These are the activations of a small neural network, seen along a few directions. Each row is one input.
In each table, some parts of the input vary, and every possible input appears once, in random order.
A made-up example of a description, with smaller parts first: one of 6 places along a line, together with either a single point or one of 11 places around a ring or (one of 2 separate values, together with one of 8 places around a ring).
Shared parts are said once, and a part with two or three values counts as separate values.
(in the rows, 128 means zero)

A family of inputs:
x1: [118, 165, 139, 109, 116, 152, 57, 170, 136, 142, 117, 116, 111, 144, 178, 120]
x2: [89, 114, 151, 160, 121, 140, 189, 148, 139, 120, 100, 138, 97, 198, 148, 118]
x3: [184, 110, 116, 145, 137, 105, 161, 29, 106, 146, 129, 131, 199, 73, 45, 119]
x4: [107, 156, 145, 117, 116, 150, 56, 154, 119, 134, 137, 149, 92, 131, 161, 110]
x5: [111, 130, 147, 172, 141, 138, 172, 181, 153, 130, 127, 117, 85, 195, 141, 143]
x6: [88, 109, 151, 155, 131, 151, 187, 156, 128, 125, 135, 174, 98, 173, 143, 121]
x7: [195, 130, 96, 100, 182, 99, 127, 78, 130, 147, 165, 103, 163, 48, 76, 139]
x8: [159, 104, 119, 134, 110, 105, 168, 10, 99, 130, 100, 104, 219, 88, 70, 117]
x9: [119, 146, 127, 148, 157, 125, 155, 224, 151, 118, 147, 102, 67, 180, 152, 154]
x10: [195, 108, 115, 140, 141, 105, 151, 38, 118, 153, 120, 86, 204, 86, 67, 138]
x11: [145, 93, 116, 137, 94, 86, 166, 4, 102, 104, 94, 108, 226, 97, 85, 106]
x12: [159, 116, 110, 126, 121, 111, 167, 12, 98, 132, 125, 146, 208, 67, 55, 116]
x13: [99, 116, 152, 183, 136, 133, 182, 165, 149, 128, 109, 121, 90, 200, 136, 125]
x14: [72, 138, 132, 96, 78, 119, 59, 131, 113, 117, 121, 169, 107, 147, 177, 106]
x15: [118, 168, 127, 90, 133, 161, 54, 190, 132, 136, 112, 117, 112, 137, 178, 131]
x16: [183, 97, 121, 156, 127, 99, 162, 27, 107, 145, 104, 91, 211, 92, 59, 123]
x17: [121, 169, 139, 86, 149, 173, 46, 187, 122, 120, 138, 147, 91, 118, 163, 138]
x18: [119, 139, 140, 140, 165, 136, 149, 231, 138, 115, 181, 128, 66, 156, 143, 153]
x19: [122, 176, 130, 93, 148, 145, 57, 210, 139, 131, 117, 119, 107, 131, 190, 135]
x20: [194, 124, 100, 104, 165, 118, 136, 55, 117, 153, 150, 116, 181, 57, 55, 140]
x21: [84, 152, 139, 93, 81, 139, 63, 141, 121, 136, 103, 127, 117, 156, 179, 102]
x22: [83, 91, 141, 158, 116, 131, 186, 146, 129, 107, 121, 180, 103, 181, 156, 111]
x23: [111, 126, 155, 163, 150, 150, 168, 189, 144, 131, 161, 148, 85, 171, 134, 142]
x24: [144, 105, 103, 132, 104, 90, 166, 5, 100, 107, 117, 151, 216, 75, 69, 107]
x25: [192, 121, 92, 113, 174, 93, 131, 77, 130, 151, 143, 69, 177, 66, 93, 146]
x26: [71, 134, 136, 94, 64, 111, 63, 132, 126, 122, 95, 131, 124, 169, 188, 94]
x27: [96, 126, 119, 91, 73, 124, 67, 177, 148, 108, 114, 139, 78, 93, 170, 150]
x28: [192, 114, 99, 118, 156, 112, 141, 53, 117, 156, 126, 79, 194, 76, 71, 146]
x29: [83, 97, 147, 159, 106, 121, 187, 138, 141, 100, 89, 142, 104, 207, 162, 107]
x30: [126, 174, 145, 89, 164, 156, 50, 207, 128, 115, 142, 145, 87, 112, 174, 140]
x31: [114, 82, 108, 152, 95, 125, 191, 203, 163, 89, 143, 142, 51, 144, 154, 151]
x32: [86, 155, 139, 94, 98, 148, 58, 140, 109, 129, 130, 164, 100, 134, 167, 112]
x33: [122, 167, 148, 105, 133, 163, 49, 167, 126, 130, 144, 148, 90, 124, 165, 126]
x34: [172, 84, 62, 126, 112, 82, 165, 40, 145, 106, 137, 99, 185, 17, 62, 143]
x35: [113, 137, 132, 150, 147, 144, 162, 201, 145, 126, 133, 112, 78, 189, 140, 152]
x36: [112, 132, 143, 141, 156, 156, 157, 208, 135, 124, 167, 141, 77, 166, 132, 151]
x37: [103, 152, 139, 119, 99, 140, 62, 157, 131, 143, 109, 115, 112, 152, 173, 102]
x38: [197, 120, 114, 127, 151, 111, 148, 41, 120, 153, 145, 124, 191, 67, 52, 133]
x39: [97, 113, 157, 177, 145, 144, 179, 172, 139, 131, 144, 155, 91, 176, 131, 126]
Q: What is each input in this table made of?
A: one of 3 separate values, together with either a single point or (one of 2 separate values, together with one of 6 places along a line)
Q: The inputs of x33 and x38 match in every part but the choice among 3 separate values. If x19 is changed in the same way as x33 into x38, which row does it become?
A: x25
Q: Which other rows does x35 become when the place on the line of 6 takes its other values? List them by row number.
A: x2, x5, x9, x13, x29
Q: Which other rows does x14 become when the choice among 3 separate values takes its other values? List them by row number.
A: x22, x24
Q: Which other rows does x37 become when the choice among 3 separate values takes its other values? List them by row number.
A: x13, x16

A family of inputs:
x40: [124, 147, 140, 132, 154, 147, 107, 186, 146, 140, 135, 122, 87, 153, 157, 135]
x41: [46, 138, 164, 143, 93, 168, 128, 233, 142, 95, 98, 164, 48, 220, 209, 123]
x42: [119, 149, 149, 134, 149, 154, 109, 189, 133, 145, 140, 114, 89, 169, 153, 136]
x43: [124, 154, 141, 125, 160, 141, 108, 199, 135, 127, 153, 127, 89, 146, 154, 140]
x44: [155, 103, 124, 163, 144, 117, 194, 78, 130, 137, 119, 118, 160, 121, 83, 126]
x45: [61, 125, 155, 124, 67, 137, 91, 124, 115, 120, 105, 179, 108, 171, 177, 87]
x46: [125, 139, 127, 113, 149, 144, 111, 203, 144, 129, 152, 133, 79, 132, 160, 146]
x47: [118, 151, 133, 118, 156, 143, 117, 191, 139, 130, 150, 135, 83, 148, 148, 142]
x48: [121, 142, 124, 125, 136, 141, 106, 206, 146, 124, 154, 131, 69, 131, 149, 149]
x49: [148, 144, 121, 100, 121, 123, 72, 79, 120, 141, 103, 116, 167, 93, 128, 114]
x50: [149, 107, 131, 166, 137, 121, 195, 82, 122, 144, 126, 114, 168, 138, 77, 130]
x51: [144, 134, 105, 81, 112, 121, 71, 92, 116, 129, 121, 123, 162, 68, 134, 125]
x52: [137, 145, 112, 88, 122, 121, 79, 83, 112, 133, 122, 126, 162, 86, 120, 120]
x53: [157, 108, 122, 159, 151, 114, 192, 88, 122, 121, 138, 123, 163, 118, 82, 133]
x54: [156, 87, 115, 147, 140, 113, 194, 91, 131, 122, 134, 126, 152, 103, 86, 139]
x55: [139, 139, 106, 91, 95, 117, 69, 93, 123, 125, 129, 122, 149, 66, 121, 125]
x56: [150, 105, 117, 151, 147, 114, 200, 81, 124, 126, 136, 126, 155, 120, 78, 134]
x57: [145, 149, 121, 94, 127, 118, 70, 92, 108, 128, 120, 117, 172, 85, 126, 119]
x58: [72, 85, 135, 171, 87, 100, 208, 125, 137, 104, 104, 137, 113, 204, 147, 107]
x59: [153, 91, 115, 160, 127, 107, 192, 91, 134, 120, 139, 123, 141, 102, 78, 145]
x60: [146, 146, 131, 102, 115, 127, 74, 83, 106, 149, 111, 112, 169, 112, 122, 116]
Q: What is each input in this table made of?
A: one of 3 separate values, together with either a single point or one of 6 places along a line
Q: The inputs of x57 and x53 match in every part but the choice among 3 separate values. If x55 is changed in the same way as x57 into x53, which row does it become?
A: x59
Q: List by row number the other rows that have the choice among 3 separate values in common with x46.
A: x40, x41, x42, x43, x47, x48
Q: Which other rows does x45 become when the choice among 3 separate values takes its other values? List them by row number.
A: x41, x58

A family of inputs:
x61: [113, 116, 147, 166, 140, 134, 187, 144, 132, 126, 118, 127, 119, 185, 129, 126]
x62: [132, 163, 135, 92, 136, 145, 59, 127, 112, 137, 129, 139, 138, 106, 142, 120]
x63: [139, 140, 139, 144, 172, 140, 148, 171, 137, 139, 143, 113, 108, 156, 129, 141]
x64: [133, 129, 130, 135, 134, 140, 124, 157, 136, 135, 157, 139, 95, 118, 120, 141]
x65: [108, 125, 128, 127, 91, 119, 108, 126, 133, 127, 104, 114, 124, 146, 150, 118]
x66: [135, 133, 111, 107, 146, 125, 124, 156, 134, 112, 144, 128, 116, 105, 136, 144]
x67: [110, 109, 119, 130, 117, 115, 160, 129, 131, 99, 120, 141, 127, 132, 139, 126]
x68: [105, 138, 140, 111, 106, 131, 95, 100, 108, 128, 111, 150, 147, 136, 145, 102]
x69: [107, 106, 137, 156, 105, 131, 162, 129, 134, 124, 132, 153, 104, 148, 122, 123]
x70: [135, 146, 122, 107, 121, 133, 74, 153, 137, 139, 123, 103, 115, 116, 150, 135]
x71: [192, 103, 101, 135, 140, 95, 167, 14, 114, 143, 127, 100, 214, 61, 47, 130]
Q: What is each input in this table made of?
A: either a single point or (one of 2 separate values, together with one of 5 places along a line)
Q: A walk changes only the place on the line of 5. It starts at x61 and steps to x69. List the rest of the walk in order.
A: x67, x65, x68
